A small network was shown many inputs. Here are its activations along a few directions, one row for each input.
Each table varies a few parts of the input and shows all the possible inputs, shuffled.
Descriptions start from the smaller parts, as in this example, which fits no table here: ring(8) and (point or line(9) or (values(2) and line(6))).
Shared parts are said once, and a part with two or three values counts as separate values.

Other details of the inputs vary at random and push rows far along two fixed directions, the same in every table; ignore that.

A family of inputs:
R1: [-2 -2 -4  2 -4 -5  4  0  2 -1 -5  3 -2  2]
R2: [-9  0 -1  0  5 -8 -1 10  4  5 -8  9  1  0]
R3: [-7 -1 -1  0  3 -5  0  6  1  4 -7  7  2  0]
R4: [  4  -5  -1   3  -3   1   6 -10  -4  -4   2  -5  -1  -3]
R5: [-8  2  0  2 -3 -7 -1 10  7  5 -2  5 -1 -3]
R6: [ 1  1 -2  4 -1  1 -2 -3  7 -8  4  1 -1  6]
R7: [ 7  1  0  3  2  8 -2 -3  1 -9  6 -4  0  4]
R8: [ 6  1  0 -4  0  5  0 -6 -7 -5 -3 -2  1  2]
R9: [  2   0  -2  -1  -1   9   5 -11  -5  -5   1  -4   2  -6]
R10: [-2 -3 -2  3  0 -1  3 -2  1 -2 -5  3 -1 -2]
R11: [  9  -9  26  -9   7 -12  -8  17 -20  42  31 -28   7   1]
R12: [-30  10  -6   6  14 -20 -14  42  33   5 -20  35   3   3]
R13: [-1  3 -1 -1 -5 -1 -1 -2  2 -1 -3  4 -3  1]
R14: [ 5  2  0 -2 -4  9 -1 -5 -3 -7  3 -5 -3 -4]
R15: [-4 -1 -2  2 -3  2  4 -4  1 -3 -1  1 -1 -4]
R16: [-2  0 -2  2 -7 -2  5 -4  1 -1 -1  3 -2 -1]
R17: [ 5  2 -2 -2  0  4 -2 -1 -1 -7 -2  0 -4 -1]
R18: [ 1  0  0 -1  1  7  4 -8 -3 -4  0 -1  1 -5]
R19: [ 6  1 -2 -3  0  5  0 -3 -5 -6 -3 -2 -3  2]
R20: [ 0 -2 -3  2 -5 -4  5 -5 -2 -1 -4  1  2  2]
R21: [-3  3 -2 -1 -5  0 -2  0  5 -2 -2  4 -2 -1]
R22: [  4  -4  -4   2  -7  -1   8 -10  -5  -3   0  -4   0   3]
R23: [ 3  1 -2  0 -5 -1  0 -5  1 -5 -1 -1 -4  1]
R24: [-1 -1 -2  2 -7 -1  6 -6 -1  0  1 -1 -1 -1]
R25: [ -1  -1  -1   2  -4   3   6 -10  -3  -3   1  -1   0  -3]
R26: [-3  1  0 -1  7  0 -2  5  3  0 -5  4  2 -5]
R27: [ 4  1 -2 -1 -5 -1  1 -6 -3 -2 -3  0 -1  4]
R28: [  6   0  -1  -1  -7   2   1 -10  -2  -4   3  -4  -4   2]
R29: [-1 -3 -1  2 -2  1  4 -5  0 -3 -1  2 -1 -2]
R30: [ 0  0 -1 -1  3  5  2 -4  0 -5 -3  2  1 -5]
R31: [-2 -2 -2  1  0 -1  4 -6 -2 -3 -6  4  3  0]
R32: [-27  11  -7  -2  19 -14 -14  38  26   4 -30  35   4  -5]
R33: [ 1 -1  0  5  7  8  1 -4  3 -6  5 -2  4  1]
R34: [-2  4 -2 -1 -5 -1 -2 -1  3  0 -3  4 -2  0]
R35: [ 3 -3 -4  4 -6 -3  5 -5 -1 -2 -1 -2 -2  0]
R36: [ 2 -3 -2  7 -3  1  5 -7  4 -6  9 -4 -1  6]
R37: [ 4  2 -1 -3 -3  8 -1 -4 -3 -6  1 -4 -2 -3]
R38: [  8  -5  22 -12  10 -20 -17  28 -14  44  22 -20   5   8]
R39: [-1  0 -1 -2  5  3  3 -4 -3 -3 -6  1  5 -2]
R40: [-2  0 -2 -1  5  3  2 -1 -1 -4 -7  2  2 -3]
R41: [ 10  -4  22 -13  14 -14 -18  29 -17  40  21 -20   5   5]
R42: [  6  -6  22 -12  13  -7 -11  19 -17  38  25 -23   9  -1]
R43: [ 3 -3 -2  3 -8 -1  6 -8 -2 -2  3 -3 -3  0]
R44: [ -6   4   0  -3   2  -8  -6   9   5   4 -10  10   2   4]
R45: [ 4  0 -1  4 -2  3  0 -7  4 -8  7 -3 -1  7]
R46: [ 5 -4 -2  4 -7 -1  6 -9 -3 -3  4 -5 -3  0]
R47: [ 4  2 -1 -3 -3  8 -1 -6 -5 -5  1 -3 -2 -2]
R48: [-2 -2 -1  2 -3  2  5 -7 -2 -2 -1  1 -1 -3]
R49: [ 5  1 -2 -3 -2  6 -1 -4 -2 -7 -1 -1 -4 -1]
R50: [ 2  3 -2  3  4  6 -4  2  5 -9  1  2  0  4]
R51: [-24   9  -6  -3  16 -10 -10  30  19   4 -27  30   5  -3]
R52: [  5  -2   0   0  -3  11   6 -13  -6  -6   6 -10   0  -7]
R53: [ 0  0 -1  5  7  7  1 -2  4 -6  3 -1  4  0]
R54: [-2 -1 -2  2 -7 -1  5 -4  1 -1  2 -2 -2 -2]
R55: [  9  -2  -1  -1  -7   2   4 -13  -7  -4   3  -8  -3   4]
R56: [-2  4 -1  0 -6 -1 -3  1  4 -2 -1  2 -3 -2]
R57: [ 1  4 -1 -3  0  4 -3  2  1 -3 -4  4 -2 -2]
R58: [ 5  2 -2 -4  0  5  0 -3 -5 -6 -4  0 -1  2]
R59: [ 2 -3  0  7  1  5  4 -8  2 -6  8 -3  1  3]
R60: [ 3 -4  0  8  0  5  5 -9  1 -6  8 -5  1  3]
Each input here is: ring(5) and (values(2) or line(10)).
Q: Changing only the ring(5) part turns R10 into R32. The same change can be made to R48. Which row results?
A: R18
Q: Changing only the ring(5) part turns R3 into R27. The same change can be made to R31. Which row results?
A: R44
Q: Change only the line(10) part in R5. List by row number the other rows that result.
A: R1, R16, R20, R22, R24, R35, R43, R46, R54
Q: A walk changes only the ring(5) part. It starts at R14 and steps to R52. List the rest of the walk in order.
A: R11, R5, R56
Q: Change only the values(2) part in R33. List by row number the other rows that result.
A: R53
